A small network was shown many inputs. Here are its activations along a few directions, one row for each input.
In each table, some parts of the input vary, and every possible input appears once, in random order.
A made-up example of a description, with smaller parts first: one of 6 places along a line, together with either a single point or one of 9 places around a ring or (one of 2 separate values, together with one of 8 places around a ring).
Shared parts are said once, and a part with two or three values counts as separate values.

Other details of the inputs shift rows strongly along two fixed directions, in all tables alike. That doesn't count.

Table:
x1: [ 11  -4   1  28  11  20   4 -11 -17  -3 -17 -27 -17   1]
x2: [ -9  28  21 -67   1 -69  20  -7  10   7   9   1  21  -6]
x3: [ 17 -23 -15 102   9  61 -24  10 -15  23 -16  16 -22 -29]
x4: [-18   1  -7 -72 -21 -16   8 -63 -29 -13  36 -20 -54  19]
x5: [-13   4  10 -18   3 -28  -1  39  34  -3  -9  11  56   3]
x6: [ -6   1  -8 -13 -13   0   3   0   0  -8  12  -4  -1  12]
x7: [  5 -11  -3  35   2  18  -7  47  12   0 -19  11  41   0]
x8: [ 11  15   2  14  28 -16  -4  42  33   4 -28  16  46 -25]
x9: [ -6   2   5   0  11 -23  -5   2  21  21   1  20  21 -23]
x10: [ 10  21  22  -9  16 -35   9  22  28   2 -26  -7  54   3]
x11: [  3 -16 -21  38  -3  40  -5 -44 -40  16  18   1 -60 -15]
x12: [ 26  -5   7  61  19  25  -2  33   4   5 -41 -11  28  -5]
x13: [ 12 -12 -10  63   6  33 -14   2  -9  23  -7  17  -9 -23]
x14: [ 25 -18  10  79  24  23  -9  37  11  14 -23  23  36 -12]
x15: [ 4  0  7 -6 -1 -4 -3 32 20 -1 -9  9 42  0]
x16: [ -1  -9 -16  -6 -23  32  -5 -50 -44 -10  22 -17 -67  17]
x17: [  1  -5   1  16  13 -10  -6  10  16  24  -5  22  23 -26]
x18: [-17  -7 -15 -21 -17  11   4 -32 -21 -15  27 -19 -45  14]
x19: [ 13  -8   3  24   5  10  -4  55  28   7 -22  16  46   1]
x20: [  3  -6   2   9   5  -9  -3  55  35   1 -17  12  56  -3]
x21: [ -4   8  26 -18  20 -49   6   9  33   7   2  19  47  -3]
x22: [-16  -6 -11 -37 -20  16   5 -54 -37 -16  35 -24 -60  13]
x23: [-15  19  15 -66  -5 -52  10  15  40  -2   8   9  41  14]
x24: [ 12 -23 -10  92   2  60 -23  52  -1   0 -29   8  17  -6]
x25: [ 18 -18  -5  60  -2  42 -24  34   1   3 -25   8   6  -4]
x26: [-5  3  4 -1 -3 -9 -2 32 19 -3 -8 10 44  6]
x27: [-10  25 -12 -43   2 -15  11 -50 -18 -11  21 -11 -44  -3]
x28: [-17  13  11 -77  -8 -54  10  -7  26  -6   8   5  19  13]
x29: [  2 -15 -19  24 -18  54  -2 -27 -37  -7  16 -15 -63  15]
x30: [-20  21  15 -75 -11 -48   7  -8  24 -10  18   0  27  11]
x31: [  2   2  10   5   7 -10   6 -24  -5   3  14   8  -3   5]
x32: [  7  -9   5  26   7   9  -9  56  33   6 -22  14  41  -2]
x33: [-5 -3 -7  6 -9  7 -4 13  7 -7  3 -1  5  7]
x34: [  5   5 -27   5   2  34   6 -51 -48  -9  16 -17 -74  -6]
x35: [ 13 -18 -11  58 -10  61 -16  10 -22  -5  -7  -5 -21   0]
x36: [  8  22  -4  -6  15 -14   4   8  11   0 -10   9  17 -14]
x37: [-12  27  23 -67  10 -63  20 -17  22  -6  -1 -20  27   9]
x38: [-14  12   5 -36  -6 -24  12 -43 -27  -1  21 -18 -49  -5]
x39: [-19  -2  -8 -41 -20  10   4 -55 -31 -17  36 -23 -59  14]
x40: [ -1 -29 -23  53 -10  66 -10  -8 -40  -9   4 -14 -48   5]
x41: [ -3  11 -18 -20   7   6   9 -42 -28  -8  14 -13 -50  -8]
x42: [-10   0  -8 -49 -19  -6  11 -43 -21  -9  21  -9 -40  19]
x43: [-14  12  13 -69  -2 -51  13  18  38   0   8   8  43  11]
x44: [ 15  -9  -3  70   2  39 -10   8 -28   9 -16  -6 -35 -19]
x45: [-11  14  17 -68  -2 -58   1  13  37  -2   1  10  46   7]
x46: [ -3  21  16 -30   8 -34  12 -14  10  -5  -7 -20  14   8]
x47: [ -8  -8 -20 -13 -19  22   6 -32 -30 -13  26 -17 -46  16]
x48: [  3   2   4 -13  -7 -11  -1  17  17   0 -11  11  23   8]
x49: [ -2 -10  -3  23  -1  25   1 -60 -40  -3  29  -9 -65   8]
x50: [  0   1   4 -11  -6 -11  -4  16  19  -1 -11  10  18   7]
x51: [-17  14   3 -59 -11 -31  20 -61 -36  -2  32 -23 -61   0]
x52: [ 25  -3   9  73  12  18 -10  53   5  17 -37  12  27 -25]
x53: [  7   4  10 -23   0 -28  -4  33  29   3 -14  15  53   3]
x54: [ 23 -33  -3 102  19  59 -14  10 -20  10 -14   8 -18 -12]
x55: [ -3   0   7 -32  -2 -26   3  17  23   0  -9  10  28   5]
Description of these inputs: one of 5 places around a ring, together with either one of 5 separate values or one of 6 places around a ring.
The inputs of x50 and x42 match in every part but the place on the ring of 5. If x44 is changed in the same way as x50 into x42, which row does it become?
> x2
The inputs of x16 and x53 match in every part but the place on the ring of 5. If x29 is changed in the same way as x16 into x53, which row does it become?
> x19
A walk changes only the place on the ring of 6. It starts at x30 and steps to x25. List the rest of the walk in order.
> x50, x23, x33, x24
A walk changes only the place on the ring of 5. It starts at x31 and steps to x49. List the rest of the walk in order.
> x21, x54, x14
Which other rows does x17 become when the choice among 5 separate values takes its other values? List them by row number.
> x1, x41, x51, x54
Which other rows agree with x8 in the place on the ring of 5? List them by row number.
> x5, x9, x18, x21, x28, x32, x37, x38, x39, x45

Table:
x56: [ 12  -9 -16  58  -3  42 -25  76  23   2 -27  23  43  -4]
x57: [-26  41  13 -88   0 -67  24 -64 -12  -2  24 -14 -24  -3]
x58: [ 19   4   8  34  21  14   1  -4 -16   4 -11   1  -8 -19]
x59: [ -7   8   0 -14  -1   4  15 -38 -36 -12   9 -41 -50  11]
x60: [ 18 -35 -13  92   9  57 -27  52  15  10 -22  34  25 -25]
x61: [ 21   0  19  56  35  -1   4  75  38   5 -57   8  81  -4]
x62: [ 16 -23 -19  51 -16  76  -8   4 -30 -15 -18 -27 -54   4]
x63: [ -25   38   15 -101   -9  -68   33 -104  -26   -5   49  -23  -44   18]
x64: [  5   4  -7  23  17  11   6   3 -14 -15 -21 -16   1   4]
x65: [-15  16   6 -61   6 -50  14 -28  12  15  24  14  -2 -14]
x66: [-10 -40 -27  48 -23  66 -14 -55 -61  -4  39  -9 -98   4]
x67: [ -6  13   0 -24  15 -30   1  -2  10  21   3  25   7 -15]
x68: [ -5  25  10 -82  -8 -52   9  10  40 -21  -4  -7  39  17]
x69: [ -8 -11 -20  -6 -34  29  -3 -12 -30  -9  17  -7 -37  14]
x70: [-14   7   5 -64 -19 -45  11   9  30  -7  21   9  47  25]
x71: [  5  26   9 -39  17 -48  16  19  32 -11 -16 -13  41  -2]
x72: [ 21  -9   6  51  24  -3 -11  41  34  22 -26  40  48 -27]
x73: [  6 -14   9  31  -9  39 -10  18  -9  -8 -17 -19 -18  18]
x74: [ -2  -8  -7 -16  -9  35   1 -29 -31 -26   6 -24 -39  25]
x75: [-25 -20 -29  -7 -36  34  -8 -75 -55  -2  45 -14 -98   2]
x76: [  5 -27  -1  65   5  36 -20  37  24  17  -6  27  31 -10]
x77: [ -5 -24 -37  18 -31  72  -7 -48 -58 -21  34 -17 -89  20]
x78: [ -4  -4   9  -3   4 -22  -1 -25  -7  15  17  13 -16  -5]
x79: [  0  12  26 -38  17 -75  10  19  54  21  -1  37  73 -12]
x80: [ 18 -14 -11  64   1  54  -5   1 -48  -5 -26 -35 -53  -7]
x81: [-12  47  12 -99  10 -84  27 -40  15   5  19  -7  13  -6]
x82: [  5  28  30 -28  13 -63   9   1  25  10  -4   2  40 -11]
x83: [ 12 -26  -1  61  -7  48 -19  67   4   7 -16  12  30   2]
x84: [ -7  -7 -15  27   6  21 -18  33  22  10   0  26  15 -19]
x85: [ 10   1  27  -9   4 -32  -5  61  55   2 -35   3  94  20]
The inputs of x65 and x62 match in every part but one. If x67 is changed in the same way as x65 into x62, which row does it become?
> x68
Describe the family of inputs behind these rows.
> one of 5 places around a ring, together with one of 6 places around a ring
A walk changes only the place on the ring of 6. It starts at x73 and steps to x59. List the rest of the walk in order.
> x82, x78, x66, x83

Table:
x86: [-21 -17 -17 -30 -21   4  -9 -51 -12  10  44  21 -53   1]
x87: [ -9 -31 -16  77  -1  51 -18 -15 -34  20  16   6 -57 -30]
x88: [-18   0 -18 -53 -14  -4  10 -32  -5 -20  40   5 -22  27]
x89: [  3 -16  -9  77  16  39  -5  50  -1  -4 -12   5  23 -14]
x90: [ 18   3 -10  36  25  15 -13  74  43   6 -49  13  67 -26]
x91: [ -3   5 -13 -48 -15   4   6 -32 -31  -9  10 -23 -61   0]
x92: [ 17  12   3  28  33  -7  10  18  14   0 -19   7  31 -10]
x93: [ 12   8  15  30  33 -29  -5  20  31  33 -22  36  40 -36]
x94: [  9  -9  16   3 -11  -6   4 -10 -12   5   1  -1   6  16]
x95: [-12   3 -25 -33  -5  -1  -4 -59 -28  11  34   9 -69 -26]
x96: [-19 -14 -18  26  -6  40   4 -25 -31 -11  17 -32 -49   1]
x97: [ 18 -23 -24  79 -19  80 -24  19 -22  -4  -1  14 -25   5]
x98: [ -9  12  36 -58   7 -66   4   8  46  -6  -9  -1  68  22]
x99: [  5  16  -8 -35 -12 -17   5   5  -5   2  -6   1  -1  -8]
x100: [ 26   2 -10  82   6  57  -5 -20 -43   2  -8  -8 -50 -10]
x101: [-25  17  -3 -29 -21  -8  11 -43 -35 -11  45 -19 -44   7]
x102: [  2 -12   0  12   9  11   8 -25 -14 -10  18  -2  -6  18]
x103: [ 31   9  16  48  17  -8   0  49  17  19 -46  10  47 -15]
x104: [ 22   6 -12  39  29  10  -9  76  35   1 -38  27  67 -26]
x105: [-10  -3  11  22   4  -3  -8  43  21  -6 -22 -11  32  -5]
x106: [  6  -6   5  27 -10  27  -1 -35 -32  -5  18  -4 -24  16]
x107: [  9  22  29 -41  15 -57  16  15  27   7 -21  -4  34  -3]
x108: [  9   2 -11  16   5  23 -16  25   5  -9 -33  -8   2 -12]
x109: [ 13  -9  37  -6   8 -32   1  41  36   8 -24   9  64  10]
x110: [-22   5  -2 -72 -23 -20   0 -24  10 -20  17 -10 -11  31]
x111: [ -3  34  20 -56  27 -69  20   6  47   3 -14  -3  60  -1]
x112: [-21  -9   0 -23 -22   8  11 -36 -41 -10  28 -36 -69  10]
x113: [ 21 -36  -6  98  14  71 -15  14 -10   2 -23  -8   0   5]
x114: [ -4  23 -23 -36 -18  11   4 -50 -42 -12  29 -11 -61  -2]
x115: [-27  19  12 -71 -22 -56  21 -18  -7  -2  28 -14  -2   9]
x116: [ -8  37  26 -74  14 -75  15 -14  32  -8 -12 -15  32   7]
x117: [-16  -1   5 -78 -26 -28   8 -11   8  -8  19  -2 -10  27]
x118: [ -8  -5  27 -23  12 -55  -3  -7  36  26  13  35  49  -9]
x119: [ 12 -27 -19  45 -26  57 -14  15 -24   2  -6   7 -28  12]
x120: [  1 -18 -15  21  -3  32 -12  31  23  -3 -10   7  23  10]
Describe the family of inputs behind these rows.
> one of 5 separate values, together with either a single point or one of 6 places around a ring
The inputs of x90 and x113 match in every part but the choice among 5 separate values. If x108 is changed in the same way as x90 into x113, which row does it become?
> x98
Which other rows does x112 become when the place on the ring of 6 takes its other values? List them by row number.
> x89, x96, x101, x105, x115
Which other rows does x95 become when the choice among 5 separate values takes its other values? List them by row number.
> x86, x87, x93, x118
Which other rows does x100 become when the choice among 5 separate values takes its other values? List them by row number.
> x97, x101, x106, x114
